Each row below holds a small network's activations on one input, seen along a few directions.
Each table varies a few parts of the input and shows all the possible inputs, shuffled.
Descriptions start from the smaller parts, as in this example, which fits no table here: one of 5 places around a ring, together with either a single point or (one of 2 separate values, together with one of 4 places along a line) or one of 11 places along a line.
Shared parts are said once, and a part with two or three values counts as separate values.

Table:
r1: [ 16   7  32  10   8  -5 -14 -16   8   6  11]
r2: [  2  12 -30  -8 -12 -13  25  -7   3   5   3]
r3: [ 17  10  10  32   0 -11  -1   1  -3  14  25]
r4: [ -3   6  -6 -28  -1  -6  12 -29   6  -2  -9]
r5: [-12  12 -23   3   7 -35  16  -4   3  18  -3]
r6: [  8 -27  42 -28 -19 -28  -2  38  -9 -28 -15]
r7: [-17   5 -21 -13 -13  21   8 -14  -8 -24   2]
r8: [17  5 10 35 -1  9 15 13  0 15 -2]
r9: [  9 -16   9  19  15  22  -6  10   3  16  -4]
r10: [-27  16 -22 -21   3   8   7  -7  -1 -11   6]
r11: [-16 -19  23 -17 -22  -9  -5  61   0 -39  -1]
r12: [ -1  21   7 -19  13  -5  -6  -2   3  24 -33]
r13: [ 15 -18   3  12   5   7 -19 -15  -7  -6  31]
r14: [ -1  24 -17   1   4 -11   8  17  -5  30 -18]
r15: [-26  26 -10  -8   9  13  -9  18  12  13 -18]
r16: [  9  -2  -6 -22 -13   4  12 -35 -11 -14 -11]
r17: [  4 -27 -16   2  -7   3 -10 -25  -7 -17  15]
r18: [  5  -2 -26  -2 -28  -2  24 -18 -16  -5  -2]
r19: [-18  -8 -22 -13  23 -18  -2  -5  13  15  -4]
r20: [ 23   0  24   6  -1  -1 -12 -29  -6 -13  18]
r21: [ 21   1   0  28 -18  -8  -2 -14  -4  -2  30]
r22: [ 13  -8   2  -2 -13  -5  -5 -40  -4 -28   3]
r23: [  5 -44  15 -23 -17 -15  -6  57   2 -23  -2]
r24: [-12  11  23  21   8  12 -15   2   6  -2  25]
r25: [-10   2 -16 -14  20   6 -10  13   3  30 -17]
r26: [-13   0 -11   5  -7   9  -7 -20 -13 -37  19]
r27: [  6 -18 -30 -19  -5  15   6 -17 -10 -10   3]
r28: [ 11  14  23   0  11  11   0   4  14  22 -33]
r29: [ -9  11  -2 -18  15 -27   3 -19  17   7 -17]
r30: [-10 -12 -27 -24   5   3   8 -11   3   7   2]
r31: [ 10  18  -1  20   3   5  13  21   4  31 -18]
r32: [-40  15 -15  -8  18 -13  -2  -3   8   1   0]
r33: [ -7   4  12  16  -3  14 -15 -11  -4 -20  34]
r34: [ 17   1  33  15  11  15   3  -6   4   6 -17]
r35: [  7 -25  18  -7 -33 -35  11  58 -16 -16  -1]
r36: [-13  20   9   9  17  28  -2  23   7  12 -16]
r37: [-8  8 15 23 11 29 -4 14  2 -1 -2]
r38: [  8 -12  11  17   8   5 -19   0  16  15  22]
r39: [ 15  -4 -18  16 -21 -13   8 -22 -16 -18  15]
r40: [  3  -4  -1   5  21  20  -8  19   6  31 -17]
The inputs of r35 and r23 match in every part but one. If r14 is changed in the same way as r35 into r23, which row does it become? -> r25
The inputs of r9 and r8 match in every part but one. If r38 is changed in the same way as r9 into r8, which row does it become? -> r3
What do these inputs look like to the network? -> one of 4 separate values, together with either a single point or one of 9 places around a ring
Which other rows agree with r34 in the choice among 4 separate values? List them by row number. -> r1, r4, r6, r12, r16, r20, r22, r28, r29

Table:
r41: [ -3  -9 -27 -26  -8   0  11 -21  -2 -24   6]
r42: [  5 -12  -2   0 -10  26   6 -20  -5 -28  22]
r43: [ -2 -15  15  10   3  14 -15  17  -5 -22  30]
r44: [26  5 25 26  6 -2 -1 16  1  9 26]
r45: [-23  -4  -9 -18  -7 -12   6  12  -3 -20 -16]
r46: [ 16  -1 -17  -4  -7 -21  14 -32   0  11  -8]
r47: [-22  46 -27  13  38  39 -15 -17  18  33 -11]
r48: [ -4   8  -2  -2  -6 -34   7   7  -3  17 -25]
r49: [  4  -7  16   3  -5 -16 -11  28   9  27 -25]
r50: [ 20   3   9  10  -4   4   2 -28 -19  11  14]
r51: [-18 -12  18 -14  -1   2  -3  38   9 -15 -13]
What do these inputs look like to the network? -> either a single point or (one of 2 separate values, together with one of 5 places around a ring)
Which other rows does r44 become when the place on the ring of 5 takes its other values? List them by row number. -> r46, r48, r49, r50

Table:
r52: [ -3 -25  24 -26 -16 -15  -6  27  -8 -38   5]
r53: [  7 -29  22 -24 -20 -28   3  23  -8 -30  -1]
r54: [ -2  13  26  -1  21   2  -1  31  17  38 -35]
r55: [ 12  20 -16  17   6  -7   5 -35   4  23   7]
r56: [ 20  -3   1  16  -8  -5   7 -14  -8   4   8]
r57: [-19  14  12   9  24  18 -11  44  15  30 -18]
r58: [ -7  17 -25 -20   7   3  12 -37   7  11 -18]
r59: [-10 -23  12 -17 -19 -13  -4  37  -6 -39  15]
r60: [ 21 -18   9   5 -22 -12   6  10 -14 -15   2]
r61: [  9 -22  22  -6 -13   8 -12   6  -9 -27   8]
r62: [-16  15 -44  -7   5   6  13 -23   5  13  -4]
r63: [ -4  16 -37 -13   0  -5  18 -30   4  19 -15]
r64: [  2 -17   9   3 -16  10  -8  17 -14 -27  18]
r65: [-19  15 -28 -22  15  14   3 -36   6   1 -13]
r66: [ 11 -18   5   8 -19  -2   1  17 -13 -18  16]
r67: [ -1  20 -23  21  10   3   1 -30   2  18  17]
r68: [ 18 -22  22  -4 -19  -6  -3   2 -11 -21   0]
r69: [-10  19   6  13  18   7   3  45  11  39 -23]
r70: [ -2  16  -7   7  20  11 -12 -39   7   6   8]
r71: [  4  -3  12   5   4  14  -8 -19  -3 -13  11]
r72: [ -9   9  23  -1  29  16 -12  35  17  30 -27]
r73: [ 11 -29  10 -16 -25 -37   9  32 -12 -24   0]
r74: [ -5  -4   1  15   0  16  -8  -9   0 -11  22]
r75: [  2  16  14   8  13  -5   7  38  17  47 -31]
r76: [ 15  -4  14   8  -3   2   0 -22  -2  -5   5]
r77: [-27  15 -41 -10  10  17   2 -25   5   3  -5]
r78: [ -1 -22   5 -14 -23 -27   7  39 -15 -30  10]
r79: [  9  18  -4   9  12  -1  -4 -43   8  14   3]
r80: [-12  19 -19  17  16  14 -11 -30   4   7  18]
r81: [ 5 -2 -5 20 -5  5  3 -8 -5 -4 16]
What do these inputs look like to the network? -> one of 5 places around a ring, together with either a single point or one of 5 places along a line
The inputs of r53 and r73 match in every part but the place on the ring of 5. If r54 is changed in the same way as r53 into r73, which row does it become? -> r75
Which other rows agree with r67 in the place on the ring of 5? List them by row number. -> r62, r66, r69, r78, r81
Which other rows does r61 become when the place on the ring of 5 takes its other values? List them by row number. -> r60, r64, r66, r68

Table:
r82: [ -7   0  -5 -27   2  -9  12   6   5   8 -27]
r83: [  9  -1   5  21  -2  16  -9 -28  -3 -11  23]
r84: [ -2  -3 -13 -26  -9 -17  16   7   0   0 -21]
r85: [  0   8  11  -2  12   2  -8 -14   4   3  -2]
r86: [ 4 29 -2 28 22  4  4 -2 16 48 -8]
r87: [ -3   9  -2   7  11  20  -7 -31   3  -2   5]
r88: [ 16 -14   6  -4 -19 -18  11  11 -10 -12  -2]
r89: [-13 -11 -12 -13 -12 -10   6  31  -6 -15   1]
r90: [ -8   9   0 -12  11  -1  -3 -15   6   5 -13]
r91: [  9  -1  22  10   8   4 -13 -13   3  -1   6]
r92: [  2  -4 -20  10 -11   3   3 -26 -11 -16  21]
r93: [  4 -21  14   9 -13  -3  -7  33 -13 -17  20]
r94: [-14  11 -35 -13  -5   4   8 -29   0  -3   3]
r95: [-15  13 -29 -15   8  11   5 -29   5   2  -3]
r96: [  8  -5  -3   4 -12 -16   6 -11  -7 -14  11]
r97: [ -5 -12   2  -1 -14  -6   0  32 -10 -17  13]
r98: [ 22 -18  22   7 -20 -11   5  10 -12 -10   7]
r99: [  1  31 -18  34  25  20   1 -16   8  45   1]
r100: [-11   7 -17 -22   9  -8   5 -14   6   6 -12]
r101: [-10  -4  16  -3   9   9 -11  28   5  -5  -5]
r102: [ 20 -12  30   5 -10  -4  -2   9  -6  -4   4]
r103: [ -8  15  -2  27  21  10  -5  39  14  44 -12]
r104: [-20  -7 -18 -22  -4  -7   7  29   1  -7  -9]
r105: [ 10 -11  -7  20 -11   7  -4 -28 -13 -14  30]
r106: [  0   0 -18  -9 -10 -19  11 -12  -5  -9   4]
r107: [ 15  -5  19  13  -2  -2  -7 -12  -1  -7  16]
r108: [  3 -15  24  10  -4   6 -13  32  -3 -13  14]
r109: [-23  -2 -11 -23   6   1   1  27   7   0 -15]
r110: [-20   1   7 -11   9   8  -5  25   9  -3 -15]
r111: [  8 -11  -9 -16 -16 -21  16   9  -8  -7  -9]
r112: [ 16 -10   8  12 -13 -10  -3 -11  -9 -13  21]
r113: [ -2  -8  27   7   6  13 -19  29   2  -8   6]
r114: [-11  13 -16  -6  13  16  -6 -30   2   4  -1]
r115: [14 -7 34  4 -1  3 -8  7  1  2 -6]
r116: [ -5   4 -32  -3 -11   0   9 -28  -6 -13  14]
r117: [  6   3   8  18  10  22 -13 -29   2  -5  15]
r118: [ -3   2  10 -17   4  -3   3   4   4   7 -26]
r119: [  8  -2  22  -6   2   0  -1   5   4   3 -17]
r120: [ -8   5 -24 -21  -3 -16  10 -12   1   0  -7]
r121: [ 11  21   5  23  13   2   7  16  14  50 -22]
What do these inputs look like to the network? -> one of 4 places along a line, together with either a single point or one of 9 places around a ring
The inputs of r87 and r101 match in every part but the place on the line of 4. If r105 is changed in the same way as r87 into r101, which row does it become? -> r93
Which other rows agree with r98 in the place on the line of 4? List them by row number. -> r82, r84, r88, r102, r111, r115, r118, r119, r121
Which other rows does r112 become when the place on the ring of 9 takes its other values? List them by row number. -> r85, r90, r91, r96, r100, r106, r107, r120

Table:
r122: [  2 -11  24   7   7   9 -17  -5   2 -21  26]
r123: [ 20  -4  19  -8  -6 -26   2   4  -2  10  -9]
r124: [  0   3  -5   7  -5  17  15  19  -1  18 -14]
r125: [ 21  -1  11   2  -9 -22   3 -25  -5   2  10]
r126: [ 15  12   2  -3   4 -22   8   1   7  29 -17]
r127: [ -7 -26 -32 -25   2   9  -2  -8   8   7 -17]
r128: [-23  15 -27  -1   3  -1   6 -13   5  -4   5]
r129: [-12  10   0  13  22  14  -9  23  16  20  -6]
r130: [ 22 -12   9   6 -14 -24   0 -10  -5 -16  18]
r131: [-16  -2   9 -29   0 -11   1   3  -1  -9 -17]
r132: [-16  19  -6 -25   9  -5   7   2   8   8 -23]
r133: [  6   4  -9   9   3 -21  13  17   3  23  -9]
r134: [ 15 -13  12   7 -17  13   1  -8 -16 -24   9]
r135: [  4  -6 -10  19 -21  16   3   3 -12 -10  13]
r136: [-13  25 -13 -13   7  -2   3 -28   2  -1  -1]
r137: [-16 -16   7 -28  -6 -12   4  16  -1 -26  -6]
r138: [  1  -1  26  -3  17   7 -19   8  10   3 -11]
r139: [ -6  14  14   4  28  11 -11   5  15  22 -16]
r140: [  1   3  22   8  14  10 -20 -20   2  -3  11]
r141: [ -8   0   1  23   6  12 -18   7   2  -8  25]
r142: [  4 -22 -45 -21   9  18  -3 -40  -6  -1  13]
r143: [-11  13  -6  23  20  16  -9  -6   8   9  14]
r144: [-13 -10  -1 -16  -9  -7   1 -12  -4 -36  16]
r145: [-26  -3 -13 -13  -4 -10   1  31  -5 -12  -3]
r146: [ -3  18   6  12  21  15 -13 -23  14  17   5]
r147: [ 12 -19  19  -6 -14   9   5  20 -12 -17 -11]
r148: [ 13  -5  17  -7  -7  11   3   5  -7   0 -25]
r149: [ -9  -3   9  10  13   8 -17  36   1   2   9]
r150: [ -8   8  -3 -18  -2  -6  -5 -27  -2 -20   1]
r151: [  0 -12  -3   9 -14  11   8  32  -9  -2  -9]
r152: [  3   9 -14  21  -9  22  10  -8  -4   9   3]
r153: [  8  14  -3  12  -2  19   8 -27  -7  14  -9]
r154: [ 17  15  -3   6   0 -17   9 -29   3  22   5]
r155: [-23  14 -17 -14   5  -3   9  19   7   3 -13]
r156: [  8   9 -18  18  -2 -17  10 -13   2  17  13]
r157: [ -1 -16  28  -2  11   4 -18  21   4  -9   4]
r158: [-23   2 -20  -4 -11  -4   2   0  -6 -21  21]
r159: [  9  -5 -11  17 -16 -21   4   2  -4  -1  26]
r160: [ 20 -19  17  -8 -11 -27   6  16  -1  -9  -1]
r161: [  9  -7  -4   6 -12 -24   5  31  -1   6   7]
r162: [ 16  -1   9   5 -11  14  -1 -23 -12  -9  -6]
r163: [  6   8   4  -3  -1  17  15   2   4  19 -29]
The inputs of r147 and r134 match in every part but one. If r139 is changed in the same way as r147 into r134, which row does it become? -> r146
What do these inputs look like to the network? -> one of 2 separate values, together with either a single point or (one of 4 separate values, together with one of 5 places around a ring)
Which other rows does r156 become when the choice among 2 separate values takes its other values? List them by row number. -> r133
Which other rows does r140 become when the choice among 4 separate values takes its other values? List them by row number. -> r125, r150, r162
